A small network was shown many inputs. Here are its activations along a few directions, one row for each input.
In each table, some parts of the input vary, and every possible input appears once, in random order.
A made-up example of a description, with smaller parts first: values(2) and (point or ring(9) or (line(4) and ring(8))).
Shared parts are said once, and a part with two or three values counts as separate values.

Other details of the inputs shift rows strongly along two fixed directions, in all tables alike. That doesn't count.
These rows show it; all are for the same input, with only those details redrawn:
[-11 -11 -62 -38  17 -25 -29 -44  20  18  17]
[ 12 -22 -44 -16  10  22 -10  26   7  -2  63]
[ 20 -11  11   6  24   0  31  29   1  -1  47]
[27 -8 34 17 28 -1 49 41 -2 -3 47]
[ 13   4  41   9  38 -42  50  -9   5  12   9]

Rows:
row 1: [-54 -17  44 -29 -26 -19 -17  12 -12 -19 -50]
row 2: [ 22 -14 -74 -40  -6  15 -29  30   5  15  33]
row 3: [-15 -14 -55 -33  20 -21 -38 -45  18  30  21]
row 4: [-47  16 -16 -17  14 -28 -40 -94  33  -4 -56]
row 5: [  4   7  52  55  -7  20  71  55  17 -19 -36]
row 6: [ 40  -9 -16  -1   1  14 -17  31 -31  11  17]
row 7: [ 19  16 -12   3 -34  42 -14  23 -25 -24  26]
row 8: [ 36 -17 -46 -16 -11  34 -18  24 -33  -1  33]
row 9: [-46   1 -30 -12   3  23 -60 -56  32   5  -9]
row 10: [-19  -8 -50   3 -25  19 -23  -1  43  -5 -33]
row 11: [-52 -48   8  -6 -51  16  -8  60  10 -27 -15]
row 12: [-17   1 -14  27 -15   9  27   7  26 -16 -40]
row 13: [-14  34  44   3   9 -50 -20 -94   8  21 -35]
row 14: [ -1  34  70  30  16 -19  56  -5  -5 -17 -63]
row 15: [  0  23  -5 -30  26 -74  30 -51   3  41 -61]
row 16: [ 30 -18  35  18  19  17   1  10 -23   8  46]
row 17: [ 15   2 -35 -34   2 -21 -22 -45 -19  29 -31]
row 18: [-15 -10  -6  14  -2  64 -38  22  14 -28  33]
row 19: [ 12  26 -26 -25 -28  -2 -51 -33   3   7 -15]
row 20: [ 39   9  41  18  22 -17  81  53 -22   4  10]
row 21: [-20 -25 -30  30 -17  55  -8  29  42 -33  25]
row 22: [-26  37  18  -8  10 -35   5 -60  13   6 -96]
row 23: [-11  15 -34 -22 -17   0 -62 -64  13  -3   7]
row 24: [  2  22  -5 -18  32 -86  17 -46   3  44 -57]
row 25: [-16   9  -7  14  -7  41 -13  22  -8 -34   8]
row 26: [ 31 -15  60  30  22  21  23  18 -22  18  51]
row 27: [ 16  -7 -36 -13   3   8  22  34 -17   1  28]
row 28: [ 12 -22 -44 -16  10  22 -10  26   7  -2  63]
row 29: [-28  10 -69 -40 -15   8 -73 -48  27  -1 -47]
row 30: [ 28  48  81  32   3 -40  31  -5 -19   7 -42]
row 31: [ 25 -27 -28  -8   2  36 -31   7 -15  -5  59]
row 32: [  4 -24 -35 -11  12  30 -16  22  10  21  71]
row 33: [ -5  22  38  12  -2  -1 -20 -45   6  16  12]
row 34: [-11   6  54  68  -2  11  67  42   8 -29 -12]
row 35: [  0   0 -32 -21   7 -30 -26 -58 -29  19  -7]
row 36: [-17   4 101 -12 -33 -48  15  12 -36  -5 -34]
row 37: [-13 -13  47  63   2  34  35  36  31 -21  11]
row 38: [  1  36  75  37  21 -25  38   6  -2  -8 -67]
row 39: [-11 -46  10 -48 -28 -16 -31  20 -44   7   4]
row 40: [ 10   7 -30 -42   9 -56 -36 -83  -7  42 -51]
row 41: [-30   3 -10  27 -14  -1  28 -12  23 -15 -50]
row 42: [ -8  18  57  58   8 -32  58  12  24  -1 -71]
row 43: [ 30 -19 -35 -10 -12  37 -10  26 -40  -6  37]
row 44: [  9  15  30   9  29 -48  55   0 -20  13   0]
row 45: [ 29  24   4   1 -29  37 -10  29 -17 -11  10]
row 46: [-10 -38  32 -34 -15 -22  20  69 -28   3  19]
row 47: [ -4  11  18  21  -7  40  19  33 -12 -36 -11]
row 48: [ -2  28  -7  -1 -20  -1 -27 -28 -19  -8   6]
row 49: [-18 -12  49  63   1  39  39  34  36  -9  16]
row 50: [  2  32 -27 -21 -23 -16 -31 -52  -7   3 -30]
Question: The inputs of row 50 and row 8 match in every part but one. If row 23 is changed in the same way as row 50 into row 8, which row does it become?
Answer: row 31
Question: The inputs of row 46 and row 1 match in every part but one. If row 27 is changed in the same way as row 46 into row 1, which row does it become?
Answer: row 47
Question: What is each input in this table made of?
Answer: line(5) and (point or line(9))
Question: Start at row 34 and move only the line(5) part, one step at a time. The first step leads to row 25. Which rows follow, in order?
Answer: row 48, row 35, row 44
Question: Which other rows does row 21 become when the line(9) part takes its other values? List them by row number.
Answer: row 5, row 10, row 12, row 34, row 37, row 41, row 42, row 49
Question: Start at row 5 and move only the line(5) part, one step at a time. The first step leads to row 22. Which rows follow, in order?
Answer: row 45, row 17, row 15

Rows:
row 51: [ -20  -25 -116  -53  -12  -13  -67  -46   10   32   18]
row 52: [ 27  -5  55  16  23 -16  54  50  -7  -5  33]
row 53: [ 52   4  90   4 -11  -1  45  75 -68 -11  26]
row 54: [  4 -17  23  23 -17  45  18  89  16 -33  32]
row 55: [  1  29   3 -17  35 -72  32 -84   2  19 -47]
row 56: [  3  26  62  42   7  21  26  20   4 -11 -13]
row 57: [  2 -24 -41 -31 -69  76 -63  81 -38 -33  34]
row 58: [-23  17  25   5  11 -52  21 -58  29  16 -86]
row 59: [  0   0 -85 -28   5 -14 -54 -48   4  19  10]
row 60: [-17   9 -26  17  -7 -10 -24 -37  14  -1 -38]
row 61: [ 29 -23  80  32  32  11  69  78 -27  -1  42]
row 62: [ 19 -13 -31 -10  -7  43 -42  -4  -3   0  68]
row 63: [-31  17  32  19  -1 -41  43 -26  13   7 -48]
row 64: [-14  20  66  36   1 -20  17 -52  14  -5 -35]
row 65: [ 12   5 -61 -23   3  40 -49   6   0   4  54]
row 66: [ 10 -18 -68 -35   1  -5 -36 -33  15  35  -2]
row 67: [-28 -35 -28   2  -9  56 -19  54   4 -32  32]
row 68: [-25  33  19   2  17 -48  29 -66  17   1 -81]
Question: What is each input in this table made of?
Answer: values(2) and (point or line(8))
Question: The inputs of row 61 and row 67 match in every part but the values(2) part. If row 65 is changed in the same way as row 61 into row 67, which row does it become?
Answer: row 56
Question: Which other rows does row 53 become when the values(2) part takes its other values? List them by row number.
Answer: row 57
Question: Which other rows does row 62 become when the values(2) part takes its other values? List them by row number.
Answer: row 64

Rows:
row 69: [  6  -2 -77 -31   4   0 -26 -49   5  17  -7]
row 70: [ 44  14  68  49  16   7  45  21 -31   2  11]
row 71: [ 17   5 -12 -16 -20  37 -13  50 -27 -27  21]
row 72: [ 29  25  15  14   0  -4   9   8 -12   9 -17]
row 73: [ -3  -8  43   8  -8 -15  -1  -2  -5  -3   8]
row 74: [  2 -29 -40 -29  -9  14 -19  41  -3   5   5]
row 75: [ 12 -21  25   4 -19   7   7  20 -27  -6  19]
row 76: [ -36    5  -33  -26   25  -87    4 -103   10   31  -55]
row 77: [  5 -19  16  -5  13 -12  25  15 -21  17 -13]
row 78: [-20   5   6  25 -29  64 -10  41   3 -52  -7]
row 79: [ -1 -20  49  12  25 -18  21  19  -1   6   6]
row 80: [  0   1   6  -6 -10  48 -20  29 -10 -23  49]
row 81: [ 17 -14   5  -8 -36  23  -1  61 -18 -13  19]
row 82: [  5 -46 -33 -16  -3  30 -18  36 -15   1  35]
row 83: [  8 -14  39   9 -13   0   9  22 -17  -6  20]
row 84: [-53  -9 -35  -6 -45  10 -45 -32  28 -15 -52]
row 85: [  1  14  37   0  10 -14   4 -16 -22 -10  -3]
row 86: [ 20   8  -3  19  -7  52 -26  26   5  -2  47]
row 87: [ 28   4 -54 -14  -8  25  -6  33  11  -5  17]
row 88: [ 19   5  -4  18  -4  54 -22  23   2   1  50]
row 89: [ -9 -22 -13 -15 -31  37 -36  21   4  -6  45]
row 90: [  5  34  57  28  31 -53  11 -66   2  24 -38]
row 91: [-11   1  11   9  25 -44  33 -19   5   9  -4]
row 92: [ 11 -10 -41  -5   3  47 -17   9  24  -3  53]
row 93: [-21 -15 -51 -11   7  -3 -24  -8  18  -2  33]
row 94: [ 2  6 53 34 19 -5 60 40 10 -6 29]
row 95: [ -9   3 -60 -25   6   3 -39 -52  39  13   9]
row 96: [ 17  -6   4  -2  -9  37  -7  28 -36 -26  36]
row 97: [ 34  20  66  46  19  -1  35  13 -19   5   9]
row 98: [-24 -18  43  39  -3  23  34  47  18 -21 -34]
row 99: [-40   6  13  40   1  -5  42   3  29 -20 -45]
row 100: [ 39  15 -20   9 -19  40 -14  57 -13  -4  23]
row 101: [-14 -26 -11 -19  14 -22 -15 -14   2  18  -5]
row 102: [-12 -26 -12 -15   0  19 -22  23  15   8  26]
row 103: [-21  -4 -81 -38  -5 -24 -22 -20  14  10 -13]
row 104: [-20   8 -26 -17  18 -55  20 -53  -3  24 -36]
row 105: [  6  12 -63 -20  -7   5 -50 -49 -12  24 -12]
row 106: [  5   7  20   0 -10  44 -13  36  -9 -26  44]
row 107: [ -8  26  34  56  -8  22  14  -1  17 -15 -45]
row 108: [ 14 -21  -8  -8 -32  34  -9  41 -31  -7  31]
row 109: [ 10  28  66   7  15 -30  43 -18 -41  -1 -35]
row 110: [ 19   7  19  16  28 -21  30 -23   9   7   0]
row 111: [ -5   4  26 -18  13 -61  26  -5   0  24 -58]
row 112: [  0  26  81  17  24 -35  26 -24 -16 -10 -17]
row 113: [-30  -4  36 -14  28 -60  12 -55  19  34 -42]
row 114: [ 24 -17 -50  -6   4  29 -10  -1   0  -3  35]
row 115: [ -9  10  77  11  -5 -34  24 -14   5   8 -16]
row 116: [ -8  13  29  50   6  14  45  -1  33 -22 -44]
row 117: [-12   0 -43 -46 -37 -26 -43 -17   1  10 -30]
row 118: [-52  -1 -75 -43   9 -41 -41 -84  37  26 -13]
row 119: [-13   3 -68 -31  -8 -21 -12   4  12   6  -7]
row 120: [ 29  12   2   4  12 -10  33   8   6   2 -12]
row 121: [  9  30  26 -14  -6 -20  11   9 -22 -11 -29]
row 122: [ -5  -4 -62 -21  13  -4 -42 -55  29   8  11]
Question: What is each input in this table made of?
Answer: ring(6) and (point or line(8))
Question: The inputs of row 97 and row 101 match in every part but the ring(6) part. If row 70 is changed in the same way as row 97 into row 101, which row does it become?
Answer: row 82
Question: Start at row 117 and move only the line(8) part, one step at a time. The first step leads to row 81. Which rows follow, in order?
Answer: row 108, row 75, row 83, row 73, row 89, row 115
Question: List by row number the other rows that have the ring(6) part in common with row 122.
Answer: row 69, row 87, row 92, row 95, row 110, row 114, row 116, row 120
